Each row below holds a small network's activations on one input, seen along a few directions.
In each table, some parts of the input vary, and every possible input appears once, in random order.
A made-up example of a description, with smaller parts first: one of 8 places around a ring, together with either a single point or one of 11 places around a ring or (one of 2 separate values, together with one of 6 places along a line).
Shared parts are said once, and a part with two or three values counts as separate values.
In the rows, zero is written as 128.

Rows:
r1: [111 107  64 238  78 126  27 129 143 108 108]
r2: [160 130 140 107 168 158 114 112 125 206 124]
r3: [111 156 196 119 155 125 194 165 133  82 125]
r4: [166  82 117 125 191 158  60 145 125 182 151]
r5: [133 193  80 168  48 148 195 157 197  73 173]
r6: [166 160 178 131 176 167 130  90 116 154 118]
r7: [ 87 109 139  76 144 114 156 194 154 155 127]
r8: [165 169  37 119  40 103 178  90 166  77 151]
r9: [106 101 141  94 130 136 100 116  96 194 119]
r10: [ 93 100 139  65 122  74 160 116  91 107 116]
r11: [155 180  81 187  35 168 126  59 136 114 166]
r12: [119  88 104  41 131  84 142 138 116 157 110]
r13: [135 135 159  85 150  92 177 107  98  83 108]
r14: [147 165 181 118 185 143 183 172 172 122 124]
r15: [123 155  53 155  50  65 124 113 168  98  65]
r16: [148 132 143  93 172 134 166 191 184 170 124]
r17: [170 110 105  60 165 108 155 134 151 174 103]
r18: [ 86 184 104 199  59  96 143 174 205 106  81]
r19: [110  54 117 108 154 140  50 150  91 168 154]
r20: [173 112 155 147 204 172  81 124 111 130 150]
r21: [ 61 120 174  97 131 107 178 173 126 102 135]
r22: [ 82  64 152 134 145 130  69 127  65 118 160]
r23: [128 102 173 155 176 150  87 117  72  93 151]
r24: [111 168  98 216  49 123  89  89 140 146  77]
r25: [ 84 104 174 114 121 129 126 101  66 142 128]
r26: [152 111  44 217  71 179  64 102 124  86 203]
r27: [123 149 194 135 152 148 140  87  76 117 123]
r28: [176 146 142  80 179 111 169 111 137 121 108]
Question: Changing only one part turns r16 into r2. The same change can be made to r14. Which row results?
Answer: r6
Question: What is each input in this table made of?
Answer: one of 4 places along a line, together with either one of 2 separate values or one of 5 places around a ring
Question: Which other rows does r1 become when the place on the line of 4 takes its other values? List them by row number.
Answer: r15, r18, r24
Question: Which other rows does r9 become when the place on the line of 4 takes its other values? List them by row number.
Answer: r7, r12, r19
Question: Which other rows does r15 become when the choice among 2 separate values takes its other values? List them by row number.
Answer: r8

Rows:
r29: [174 139 106  84 151 124 148 100 153 172  99]
r30: [ 78 104  67 164  40 105  60 104 108 109 111]
r31: [112 163 144 124 134 119 171 186 179 125 104]
r32: [110 184  94 207  31 120 152 114 179  68 138]
r33: [125 168 203 172 155 156 136 113  94  83 140]
r34: [113 134 151 141 146 142 148 193 157  86 159]
r35: [ 91  68 139 128 145 116  88 181 112 133 151]
r36: [170 136 169 162 183 179  83  83  89 142 150]
r37: [153 133 108 114 167 143 116 156 176 187 115]
r38: [128 167 141  96 121 105 204 129 160 110  84]
r39: [104  86 130  72 115 103 144  99  72 123 132]
r40: [105 103 127  82 123  76 139 121 112 156  82]
r41: [ 98  96 188 155 154 138  79  99  55 126 126]
r42: [133 157 144  91 116 116 205 112 114  79 143]
r43: [182 141  37 196  71 160  82  93 151 145 141]
r44: [181 126 111  74 139 141 148  85 107 140 160]
r45: [163 102 118 129 171 166  91 167 153 148 173]
r46: [ 82  99 127 112 143  94 111 170 134 171  96]
Question: What is each input in this table made of?
Answer: one of 3 separate values, together with either a single point or one of 5 places around a ring
Question: Changing only the choice among 3 separate values turns r29 into r38. The same change can be made to r37. Which row results?
Answer: r31
Question: Which other rows does r34 become when the choice among 3 separate values takes its other values? List them by row number.
Answer: r35, r45
Question: Which other rows does r36 become when the choice among 3 separate values takes its other values? List them by row number.
Answer: r33, r41

Rows:
r47: [147  81 138 116 186 149  37 118  67 131 145]
r48: [123 130 155  94 173 121 126 152 191 194 130]
r49: [165 149 137 116 145 195 167 128 126 148 151]
r50: [ 95 135 188 156 133 154 144 107  66 149 120]
r51: [123  48  87 159  91 126  59 115 101 134 165]
r52: [ 83 152 130 191  86 114 115 164 141  92  85]
r53: [138 122 119 184  82 133 138 105 129  76 177]
r54: [165 106  91 184 103 132 100 100 166 163 144]
r55: [144 167  76 157 100 144 146 180 190 105 120]
r56: [147 160  76 115  80 109 110  86 159 172  95]
r57: [136 147 157  78 157 132 165 168 184 142 166]
r58: [135 144 196 170 178 138  90  98  81  98 121]
r59: [115 177 102 117  63 111 153  87 124  82 131]
r60: [ 83  76 144  76 163 107  85 170 107 169 155]
r61: [194 143 142 146 203 155  83 107 134 163 123]
r62: [149 103 115  76 167  86 171 130 161 174  66]
r63: [166 161 170 144 181 156 123 111  96  69 160]
r64: [120 124 147  78 137  87 214 139 122  83 107]
r65: [114  67 132 105 146 172  92 134  55 171 140]
r66: [ 92 102  66  94  76 106  71  92  99 141 121]
r67: [138 152  78 169 108 130 111 169 191 155  89]
r68: [ 90 147 180  94 152 124 172 159 149  99 165]
r69: [ 84  96  67 151 105 123  72 178 132 126 115]
r70: [177 121  90 171  91 142 133 114 161 116 177]
r71: [158 127 117  64 151  95 210 150 149 120 103]
r72: [124 148 167 131 138 185 182 118  90 108 155]
r73: [ 91 160 128 137  58  94 117  78 108 109  93]
r74: [ 65 129 209 116 144 106 136 149 131 128 126]
r75: [105  50 113  52 148  74 125 155  80 143  95]
r76: [201 160 141 128 193 173 117 114 137 106 159]
r77: [114 105 143 204  78 115 103  97 113 102 139]
r78: [ 89 107 176 100 134  70 177 129 101 106  66]
r79: [155 179  74 104  69 118 148  98 155 124 131]
r80: [150 137 131 135 163 172 138 112 125 214 122]
r81: [102 169 100 171  96 133 151 169 159  65 124]
Question: Changing only one part turns r80 into r50. The same change can be made to r62. Which row results?
Answer: r78
Question: What is each input in this table made of?
Answer: one of 5 places around a ring, together with either one of 3 separate values or one of 4 places along a line
Question: Which other rows does r51 become when the choice among 3 separate values takes its other values? List them by row number.
Answer: r66, r69
